Each row below holds a small network's activations on one input, seen along a few directions.
Each table varies a few parts of the input and shows all the possible inputs, shuffled.
A made-up example of a description, with smaller parts first: one of 5 places around a ring, together with either a single point or (one of 2 separate values, together with one of 4 places along a line) or one of 9 places around a ring.
Shared parts are said once, and a part with two or three values counts as separate values.
In the rows, zero is written as 128.

Other details of the inputs shift rows strongly along two fixed directions, in all tables alike. That doesn't count.
To show where, the next rows are all for the same input, with only those details redrawn:
[137 169 133 108 123 121 180 171 134 120  94  69 148 108 151]
[106  98 125 115  98 147 117  59 147 148 140 146  61 146 132]
[ 97 108 121 107 107 142 128  72 147 143 136 149  65 148 141]
[153 168 140 120 112 122 175 171 135 123  94  55 155  98 142]
[127 148 131 109 114 129 161 136 138 129 108  94 120 121 144]
[ 75 147 112  75 137 132 168 120 138 127 117 152  86 159 163]
[171  99 152 159  67 140 106  79 150 149 130  76 103  94 108]
[138 148 135 117 110 128 160 140 138 130 107  82 126 112 140]

Table:
x1: [138 148 135 117 110 128 160 140 138 130 107  82 126 112 140]
x2: [160 103 101 168 108 127 130  75 141 131 141  87 154  96  80]
x3: [165 146 139 175 138 121 106 154 134 146 116 130 166 138 114]
x4: [ 88 181 133  90 186 137 166 176 124 117 114 200 113 185 180]
x5: [119 118 161 147 140 144  82 105 135 156 139 181  99 153 122]
x6: [108  80  83 132 143 138  77  76 119 118 150 169  89 119 128]
x7: [152 157 156 162 139 128 138 182 103 148 130 107 180 129 137]
x8: [125  93  76 135 147 129 101  44 142 127 156 166  81 143  89]
x9: [ 93  95 131 126 124 149  91 109 138 152 180 178 120 160 106]
x10: [138  86 127 118 109 118  82  68 134  96 130 159  67 138 149]
x11: [149 140 129 119 167 106 140 180 111  85  95  86 163  70 141]
x12: [134 170 135 140 137 131 125 196 124 142 128 124 185 109 119]
x13: [ 93 150 100 124 118 124 140 146 128 147 118  86 155 123 128]
x14: [ 58 132  66  86 148 115 161 115 139 140 109 158 115 174 138]
x15: [102  92 156 110 128 149  94 106 139 148 170 181 106 154 107]
x16: [127 153 156 118 143 136 120 167 123 142 127 149 151 115 122]
x17: [167 117 143 156 100 142 138  82 141 115 153  85 125  85 105]
x18: [ 71 107 119 103 143 140 131  54 131 130 164 164  88 127 116]
x19: [186 121 168 159  98 157  96 124 137 143 142 129 131  99 109]
x20: [ 60 167  68  64 159  97 184 177 107  94  64 169 149 183 170]
x21: [138 106 152 143  89 129 102  94 139 161 122  71 126  89 102]
x22: [186 110 154 186 111 126 100 114 116 161 142 126 148 137 105]
x23: [176 110 186 176 115 139  96 122 114 162 142 118 136 118 115]
x24: [176 139 127 130 152 117 151 178 123  74  98  83 153  75 152]
x25: [130 147 147 142 128 120 165 206 110 139 142 102 180 129 130]
x26: [ 85 138  49  69 208 106 162 156 113  84  99 183 130 149 169]
x27: [147 173 148 166 145 128 117 190 124 143 118 109 183 126 130]
x28: [121 134 143 116 107 115 123 147 111 111  81 102 144 118 137]
x29: [186  93 105 153 102  94  75 101 125 108 109  96 143 106 112]
x30: [147 141 161 133 146 145 152 152 116 133 132 151 125 153 159]
x31: [132  82 158 140 103 151 123  98 134 144 174 167  78 156 128]
x32: [141 107 122 164  69 128  82 110 114 131 107  93 146 115 113]
x33: [129  98 115 146 120 137  74  86 141 163 155 200 105 148  95]
x34: [115 151 102 146 132 134 152 130 120 121 145  81 174  94 111]
x35: [ 72 172 103  68 205 112 175 149 118  93 129 155 115 140 140]
x36: [115  98 130 120  89 139 106  80 129 112 108 160  76 153 146]
x37: [138 142 155 108 135 146 150 166 132 116 142 133 145 139 134]
x38: [107 105  92 143 142 139  91  56 133 129 173 158  81 132  92]
x39: [161 150 116 142 120  88 110 178 108  93  96  60 183  89 138]
x40: [ 87 119 114 108 144 112 168 151 118 137 149 188 120 184 134]
x41: [153  91 145 137 105 104  66  94 124 108 117 107 115  94 125]
x42: [177 168 134 136 150 121 168 166 131  84 118  69 153  88 118]
x43: [ 37 147 132  63 180 121 191 181 108 127 145 211 109 190 171]
x44: [165  96 139 157 106 126  99 127 140 147 154 121 161 133  80]
Describe the family of inputs behind these rows.
Answer: one of 4 places along a line, together with either one of 5 places around a ring or one of 6 places around a ring
Changing only the place on the line of 4 turns x23 into x22. The same change can be made to x16. Which row results?
Answer: x33
List by row number the other rows that have the place on the line of 4 in common with x13.
Answer: x6, x7, x9, x12, x25, x27, x32, x34, x38, x39
Start at x31 and move only the place on the ring of 5, one step at a time. The first step leads to x37. Which rows follow, in order?
Answer: x19, x4, x30
Change only the place on the line of 4 in x35. List by row number the other rows that result.
Answer: x8, x38, x42

Table:
x45: [199 153 154 172 124 127 125 177 124 129 114  58 189  85 105]
x46: [131 106 135 145 110 134  84 103 132 145 138 144 125 135 115]
x47: [139 138 125 139 116 129 141 139 126 123 119  85 148 106 127]
x48: [107 118 116 116 131 127 119  97 128 117 132 147  94 140 139]
x49: [171  78 149 178  95 144  57  78 138 140 149 125 111  96  92]
x50: [132  94 128 127 113 127  99  78 137 130 138 137  90 126 118]
x51: [118 100 129 136 126 142 111  83 132 146 167 171  99 150 110]
x52: [ 86 182 102  72 171 115 197 192 126 100 105 124 149 138 163]
x53: [ 91 181 105  90 164 118 187 183 119 106 105 114 150 133 163]
x54: [167 165 148 148 139 124 151 187 120 127 122  70 188  93 111]
x55: [147 139 128 128 122 120 143 145 127 122 104  95 150 111 125]
x56: [148 146 177 144 113 137 145 161 129 146 133 105 149 125 126]
x57: [121 106 114 122 113 134 116  90 137 128 131 150  99 140 123]
x58: [ 51 149  90  54 176 117 167 134 127  97 122 196  87 177 172]
x59: [161 144 144 156 124 120 144 168 126 139 130  89 174 110 107]
x60: [161 109 137 157  99 129 106 104 126 122 126  92 126 102 114]
x61: [112 142 118 114 140 123 150 137 128 126 120 113 132 121 140]
x62: [147 160 137 138 128 118 153 192 116 131 120  85 186 111 118]
x63: [181 135 155 161 109 113 107 170 119 122 112  63 190  80 116]
x64: [ 47 145  92  61 169 127 173 128 127 116 124 185 100 171 162]
x65: [126 148 125 116 139 113 153 152 117 110 104 104 145 118 142]
x66: [101 109 115 121 147 127 122 115 126 130 143 185 104 159 136]
x67: [110 111 117 118 150 133 125 108 122 121 148 184 105 155 141]
x68: [127 154 120 115 140 114 151 152 123 121 105 109 142 121 142]
x69: [ 80 126 121 106 140 131 121 117 126 139 148 174 116 155 131]
x70: [106 199 113  97 185 100 201 231 116 110  96 130 187 156 164]
x71: [128  97 122 140 108 134 102  77 133 141 133 140  96 130 118]
x72: [121 104 114 122 115 133 107  84 142 132 137 153  89 140 123]
x73: [112  96 117 117 118 133 109  79 135 120 138 159  85 143 125]
x74: [137  86 131 137 105 133  95  71 135 130 136 134  92 124 112]
x75: [126 135 123 118 131 125 142 133 134 125 120 107 134 116 129]
x76: [133 107 130 137 138 136 102 108 126 130 146 149 112 127 120]
x77: [ 71 190  93  70 179 111 193 185 115 100  98 151 134 158 179]
x78: [118  93 124 129 117 131  98  69 132 131 140 149  80 133 124]
x79: [132  83 123 140  94 147  97  64 145 138 150 134  92 124 105]
x80: [171 142 142 150 120 114 131 189 113 120 109  77 185  97 123]
x81: [131 112 131 147 123 142  87  97 137 142 139 157 113 132 114]
x82: [109 103 117 127 139 141 108  81 132 140 157 195  90 173 130]
x83: [ 51 141  94  74 163 129 165 122 124 120 126 178 100 167 161]
x84: [188 110 186 171  82 145  99 131 130 151 140  99 133  98 119]
x85: [210 119 198 188  75 146 103 144 137 158 127  64 155  97 103]
x86: [187 146 148 167 106 117 126 185 120 135 108  63 194  98 110]
x87: [116 113 117 116 126 127 116  93 138 134 129 149  98 138 129]
x88: [135  99 142 157 109 146  85  85 139 150 157 144 110 116  94]
x89: [119 146 113 121 132 123 149 139 120 118 113 124 134 132 142]
Describe the family of inputs behind these rows.
Answer: one of 3 separate values, together with either a single point or one of 6 places around a ring or (one of 2 separate values, together with one of 4 places along a line)
Changing only the choice among 3 separate values turns x70 into x59. The same change can be made to x81. Which row results?
Answer: x88
Changing only the choice among 3 separate values turns x67 into x51. The same change can be made to x84. Which row results?
Answer: x56
Change only the place on the line of 4 in x68. List by row number the other rows that result.
Answer: x72, x77, x87
Change only the choice among 2 separate values in x73. List by row number the other rows that result.
Answer: x58

Table:
x90: [134 142 125 148 126 128 128 164 117 130 130 123 167 127 123]
x91: [144 141 140 128 133 139 144 161 136 135 133 122 143 114 123]
x92: [112 147 140 111 133 130 164 158 117 120 131 110 127 120 150]
x93: [145 148 144 122 135 140 141 156 139 131 135 123 147 123 126]
x94: [141 144 130 149 123 128 125 158 121 128 129 119 168 131 117]
x95: [134 138 142 123 120 133 157 147 128 122 108 105 132 120 144]
x96: [176  56 134 183  64 148  44  28 143 153 155  81 109  68  55]
x97: [136 141 139 141 142 123 140 154 119 133 130 122 165 133 123]
x98: [140 146 145 135 144 122 142 164 124 139 128 119 150 123 122]
x99: [154 141 148 130 100 120 131 134 133 131 104  97 136 113 128]
x100: [ 75 113  77  82 151 115 153  99 129 105 136 190  88 178 146]
x101: [ 39  99  70  68 157 119 134  78 136 116 146 208  68 178 142]
x102: [135 154 147 126 149 124 144 158 128 131 128 127 147 136 121]
x103: [137 136 136 145 142 120 140 159 117 137 130 120 166 127 128]
x104: [ 96 113  86 101 154 124 135  83 128 117 136 188  76 165 149]
x105: [133 143 133 128 116 120 125 152 126 132 106  98 150 128 136]
x106: [159  66 118 181  99 153  52  15 145 147 158 145  61 122  97]
x107: [125  98 127 118 150 120  77 119 114 101 129 181 107 133 140]
x108: [128 144 151 119 122 130 152 145 122 120 136  98 129 113 138]
x109: [141 140 137 127 107 124 139 144 127 135 104 106 134 116 137]
x110: [ 96 141 132  95 137 135 158 125 131 116 115 150 102 156 155]
x111: [130 121 115 147 126 129  97  89 137 125 130 115 123  99 111]
x112: [135 133 129 134 114 119 123 154 126 139 106  97 149 120 134]
Describe the family of inputs behind these rows.
Answer: either a single point or one of 6 places around a ring or (one of 2 separate values, together with one of 8 places around a ring)
What sort of input is x92?
Answer: one of 2 separate values, together with one of 8 places around a ring
Change only the choice among 2 separate values in x105. List by row number the other rows that result.
Answer: x112
Start at x100 and move only the place on the ring of 6, one step at a time. The first step leads to x104. Which rows follow, in order?
Answer: x106, x111, x96, x101

Table:
x113: [138 115 144 135 107 136 124 115 132 139 131 133 109 139 131]
x114: [127 112 112 130 138 121 111 116 124 119 131 157 121 142 128]
x115: [110 130 121 130 136 136 136 119 131 141 151 147 125 141 117]
x116: [129 121 153 130 116 145 128 110 135 140 142 132 102 130 132]
x117: [193 140 141 170 129 120 124 160 121 118 121  69 181  83 102]
x118: [127 123 146 123 116 139 129 115 137 138 135 140 103 139 131]
x119: [108 122 115 133 128 130 117 115 131 146 140 146 129 147 117]
x120: [126 117 148 130 107 136 113 113 130 141 125 133 109 135 137]
x121: [124 105  94 113  98 121 127  73 137 100 108  80  97  93 126]
x122: [ 87 191 102  69 196  97 195 228 102  83  89 146 170 149 181]
x123: [185 139 146 161 128 119 122 160 121 114 122  71 178  80 110]
x124: [100 127 127 115 135 135 130 123 131 138 141 153 118 142 126]
x125: [124 118 126 121 139 125 109 120 126 119 134 150 118 128 128]
x126: [199 131 142 177 113 113  96 162 119 118 105  59 187  70 108]
x127: [118 110  85 108 116 118 136  67 141 107 109 100  91 109 128]
x128: [140 115 145 143 102 136 111 110 131 144 126 126 116 134 125]
x129: [114 125 149 111 122 141 132 121 134 135 132 144  96 139 144]
x130: [103 124 116 122 133 129 133 122 128 138 141 157 122 154 127]
x131: [108 128 121 122 135 136 134 123 133 141 143 151 124 145 121]
x132: [180 138 137 154 128 116 124 162 124 115 115  83 175  93 111]
x133: [127 127 144 130 122 143 136 112 135 139 142 139 106 139 130]
x134: [ 87 188 113  82 174 111 198 215 111 113 103 131 173 148 163]
x135: [115 125 131 132 130 140 128 115 131 144 151 139 124 132 117]
x136: [108 119 123 131 123 130 111 115 128 144 138 142 127 140 118]
x137: [126 119 148 123 111 136 127 120 131 135 128 137 104 142 143]
x138: [123 119 101 132 145 120  97 116 123 119 124 160 124 136 126]
Describe the family of inputs behind these rows.
Answer: one of 2 separate values, together with either a single point or (one of 3 separate values, together with one of 4 places along a line)
Changing only the choice among 2 separate values turns x114 into x122. The same change can be made to x131. Which row results?
Answer: x124
Change only the choice among 3 separate values in x125. List by row number the other rows that result.
Answer: x124, x129
